These are the activations of a small neural network, seen along a few directions. Each row is one input.
In each table, some parts of the input vary, and every possible input appears once, in random order.
Descriptions start from the smaller parts, as in this example, which fits no table here: one of 8 places around a ring, together with either a single point or one of 11 places along a line or (one of 2 separate values, together with one of 6 places along a line).
Shared parts are said once, and a part with two or three values counts as separate values.

Other details of the inputs vary at random and push rows far along three fixed directions, the same in every table; ignore that.

Table:
row 1: [-46 -54 -51  24  40  31   9  15  41  62 -46   5   7  27]
row 2: [ -2   3  12 -23 -11   7  13   3  18 -11   7  17  17  -1]
row 3: [-13   8  16 -24  -3   7 -10  -8  21 -16   0   7  -3   4]
row 4: [ 21  -7 -12  16   7  -3 -19   4 -25   9   8   7   5 -14]
row 5: [-12  15   9 -17 -13   3   6  -4  13 -14 -16   7   5   8]
row 6: [-45 -54 -50  28  36  33   3  13  40  60 -42   0   9  32]
row 7: [  0  16   1  -5 -18  20  10   1  16 -21   0  -2  17   5]
row 8: [-12   7  15 -36  -9   4  -3   0  17  -6  -3   8  -1  11]
row 9: [-19  30  50  13   6 -22  58  -3  13  15  28 -46   1   5]
row 10: [-12   7  14 -21  -3  12 -13 -10  23 -22   3   3  -6   6]
row 11: [ 32   2 -23  10 -11   0 -10  11 -31   4   1   1   5  -7]
row 12: [-12   7  13 -33  -9   5  -3  -1  18  -9  -1   5  -2  11]
row 13: [ -5  16   5  -6 -11  16   8   0  17 -17  -1   4  19   2]
row 14: [ 22   1 -19   1  -8  -7 -25   0 -29 -13 -12  13 -10 -12]
row 15: [ 31   3 -22   6 -10  -2  -9  12 -31   8  -2   5   8  -8]
row 16: [ -9   7  11 -29 -11  10  -8  -4  18 -20   3   1  -6  13]
row 17: [ 26   3 -16  13  -3  -1 -19   5 -27  -1   4   4   5 -12]
row 18: [ 23   1 -17   2 -10  -9 -29  -1 -32  -8 -10  10  -7  -7]
row 19: [-10   6  11 -31 -10   8  -6  -3  18 -15   1   3  -4  12]
row 20: [  7   0  29  42  25 -34  31  -1 -22  31  49 -51 -18  -8]
row 21: [ 31   1 -24   9 -10  -1  -9  12 -30   8  -1   4   7  -7]
row 22: [ 18 -15 -11  10  12  -8 -15   7 -23  22   8  13   4 -14]
row 23: [-12   9   9 -20  -7   0   9  -7  15 -21 -16  15  -5   0]
row 24: [ 19  -9 -12   3  -1 -12 -30  -6 -28 -14  -5  15 -15 -14]
row 25: [-15   7  13 -14 -11   3   2 -10  15 -20 -11   8   4   5]
row 26: [-25  16  53  21  17 -21  63  -6  22  17  43 -53  -6   6]
row 27: [ 17 -10 -12   1   2 -13 -28  -4 -27  -7  -8  18 -13 -15]
row 28: [ 34   2 -23  13 -13   1 -11  11 -32  -1   5  -2   4  -7]
row 29: [ 20   0 -18  -2  -4 -10 -21   2 -28  -2 -17  17  -8 -11]
row 30: [ 10  -5  25  29  21 -40  36   5 -24  42  44 -42 -16  -7]
row 31: [ 20  -6 -11  15   8  -4 -18   4 -25  12   6   8   6 -14]
row 32: [-14   8  17 -25  -2   6  -8  -8  21 -12  -1   8  -2   5]
row 33: [ 16  -8 -12   7  -3 -11 -29  -5 -28  -8  -6   8  -9  -9]
row 34: [-54 -66 -48  34  43  36   1   9  46  62 -40  -1   9  32]
row 35: [ -6  15  15 -13  -8  11   6  -2  15 -14   2  14  20  -4]
row 36: [ 23 -14 -13  14   9  -6 -19   5 -25  12  12   9   3 -15]
row 37: [ 21  -6  -8 -15  -2 -11 -34   3 -29   4   5   7 -16  -4]
row 38: [-10  13   3 -11 -12   8   7  -6  16 -26 -13   3  -2   5]
row 39: [ 28 -19 -16  13   3  -6 -15   8 -25   9  20   2  -2 -11]
row 40: [  7  14  22  34  12 -32  38   4 -23  33  31 -52 -11  -2]
row 41: [-13   8   8 -17  -6   2   9  -8  17 -23 -14  10  -7   2]
row 42: [ -3  14   3  -2 -12  20   6  -1  17 -22   1   0  17   3]
row 43: [-15   5  11 -12 -11   5   0 -10  15 -22 -10   6   4   5]
row 44: [ -4  18   7 -10 -12  14   8   0  15 -17  -2   7  19   1]
row 45: [-12   7   6 -13  -7   5   6  -9  18 -27 -12   8  -9   2]
row 46: [-11  15   8 -15 -14   5   5  -6  13 -19 -13   4   4   8]
row 47: [-29  18  51  31  18 -15  62  -6  23  18  41 -61  -5   9]
row 48: [-10  12   2  -8 -12  11   6  -7  17 -28 -12   1  -3   6]
row 49: [ -1  17   2  -8 -17  16  11   1  15 -19  -2   1  17   4]
row 50: [ 18  -6  -7  -6   5  -7 -39  -4 -21  -1   4   9 -16  -9]
row 51: [ -1  -2  25  27  20 -41  19  -7 -24  20  22 -36 -30  -7]
row 52: [-14   6  13 -20  -6   0   3  -9  16 -22 -12  16   0  -1]
row 53: [-13   6   6 -15  -6   4   8  -8  18 -24 -13   9  -7   2]
row 54: [  2  19   2 -16 -21  12  18   7  11 -10  -7   7  21   4]
row 55: [-12   5   4 -10  -7   8   6 -10  19 -29 -11   5 -10   4]
row 56: [-42 -48 -48  27  38  36  19  23  42  78 -35   0  26  28]
row 57: [ 24 -21 -17  10   7  -7 -13  10 -24  18  14   8   1 -11]
row 58: [  9 -13 -12   5   4 -13 -23  -1 -25  11 -12  12  -5  -7]
row 59: [-10  12   4  -8 -16  11   1  -7  15 -26 -10  -1   1  10]
row 60: [  9  17  23  30  10 -33  36   4 -25  32  30 -48 -11  -3]
row 61: [ 10 -10  -5  -5  13 -11 -30   0 -18  19   0   9 -13  -7]
row 62: [ 21 -14 -12  12  10  -6 -17   6 -24  15  10  11   3 -14]
row 63: [-15   1   9  -9  -6   7   1 -12  19 -29  -6   5  -6   2]
row 64: [ 26 -20 -17  10   5  -7 -14   9 -24  14  16   6   0 -11]
row 65: [ -5  12  10  -6  -9  17   3  -4  18 -22   4   8  17  -2]
Description of these inputs: one of 5 places along a line, together with either one of 2 separate values or one of 5 places around a ring or one of 6 places along a line.
Question: The inputs of row 40 and row 56 match in every part but the place on the line of 5. If row 14 is changed in the same way as row 40 into row 56, which row does it become?
Answer: row 29
Question: A walk changes only the place on the line of 6. It starts at row 11 and steps to row 49. List the rest of the walk in order.
Answer: row 17, row 65, row 26, row 64
Question: Change only the place on the line of 5 in row 34. List by row number the other rows that result.
Answer: row 25, row 33, row 43, row 58
Question: Change only the choice among 2 separate values in row 19. List by row number the other rows that result.
Answer: row 50
Question: A walk changes only the place on the line of 6. It starts at row 21 and steps to row 40. List the rest of the walk in order.
Answer: row 13, row 4, row 36, row 57
Question: List by row number the other rows that have the place on the line of 5 in common with row 25.
Answer: row 1, row 12, row 15, row 27, row 30, row 31, row 32, row 41, row 44, row 46, row 60, row 62

Table:
row 66: [ 18 -33 -67  40  12  13 -27  13 -27  25 -35  16   5  -7]
row 67: [-11  32  46   2 -12   0  42  -9  23 -25  34 -30  11   0]
row 68: [-10  -4  -6 -45 -17  41 -26  -1  40 -35  -9  40  21   8]
row 69: [-15 -34 -16  24  38 -27 -10  -2 -18  48 -18 -13 -37   5]
row 70: [ 35  17  38  -5  -4 -48 -18 -15 -48 -24  40  -5 -30 -32]
row 71: [ 38  -7 -30 -12 -10 -17 -77 -14 -56 -40 -30  45 -35 -24]
row 72: [-56 -61 -65   2  29  78   8  29  81  64 -51  32  54  39]
row 73: [ 43 -33 -29  48  32 -31 -26  14 -67  58  26 -16 -17 -20]
row 74: [ 30  15  12   9  -7 -12   5   5 -27  -2  34 -14   5 -14]
row 75: [-36   2 -17 -15 -15  44  12  -3  56 -28 -38  14  19  23]
row 76: [ 36 -20 -38  -2 -10  16 -61   1 -28 -26  -9  45  10 -20]
row 77: [  8   9   5 -39 -23  23 -39 -10  15 -56   0  36   7  -5]
row 78: [ 12   2  -9 -45 -19  21 -40   1   8 -24  -8  40  11   0]
row 79: [ -3  26  43 -14  -2 -30  21  -6  -5   6  25 -32 -22   6]
row 80: [ 12 -28 -26  31  27 -20  -5  14 -34  59   0 -16 -13  -1]
row 81: [  4  19  41 -21  -2 -32   4 -10 -13  -9  23  -6 -18 -11]
row 82: [ 24 -26 -29  50  24  -5   6  19 -31  51  18 -14  12 -11]
row 83: [ 17 -31 -34  45  28 -29 -14   9 -49  55  -6 -22 -27  -4]
row 84: [-52 -39 -23  32  44  22  48  23  49  89 -16 -30  16  36]
row 85: [ 16   1 -30 -11 -18  33  -9  14   4  -9 -15  36  42  -6]
row 86: [-27  26  40  10  -4 -18  47 -17  19 -18   9 -43 -21  11]
row 87: [ 35  42  21  10 -26 -31  15  -5 -43 -27  16 -18  -6 -18]
row 88: [-35  20  45  -6   4 -21  40 -11  21   2  11 -45 -26  21]
row 89: [-11  22  28  11  -9  13  41  -3  27 -21  20 -13  26  -2]
row 90: [-13  21   0 -25 -29  26   8  -3  28 -36 -23  14  20  11]
row 91: [-10  33  40 -11 -13 -25  15 -20  -2 -34  11 -31 -33   4]
row 92: [-29  14  19  12   5   7  64  10  36  27   4 -28  23  17]
row 93: [ 42  10 -13 -26 -26   2 -41   4 -32 -27   1  37  12 -19]
row 94: [-19  -5   4 -40 -14  31 -32 -18  42 -58 -21  54  11  -3]
row 95: [-43   9  48 -10  17 -25  46 -11  30  17   7 -31 -20  14]
Question: What is each input in this table made of?
Answer: one of 5 places along a line, together with one of 6 places along a line
Question: The inputs of row 92 and row 84 match in every part but the place on the line of 5. If row 87 is changed in the same way as row 92 into row 84, which row does it become?
Answer: row 90
Question: A walk changes only the place on the line of 6. It starts at row 77 and steps to row 68. List the rest of the walk in order.
Answer: row 78, row 79, row 88, row 91
Question: Change only the place on the line of 5 in row 78. List by row number the other rows that result.
Answer: row 72, row 81, row 85, row 93
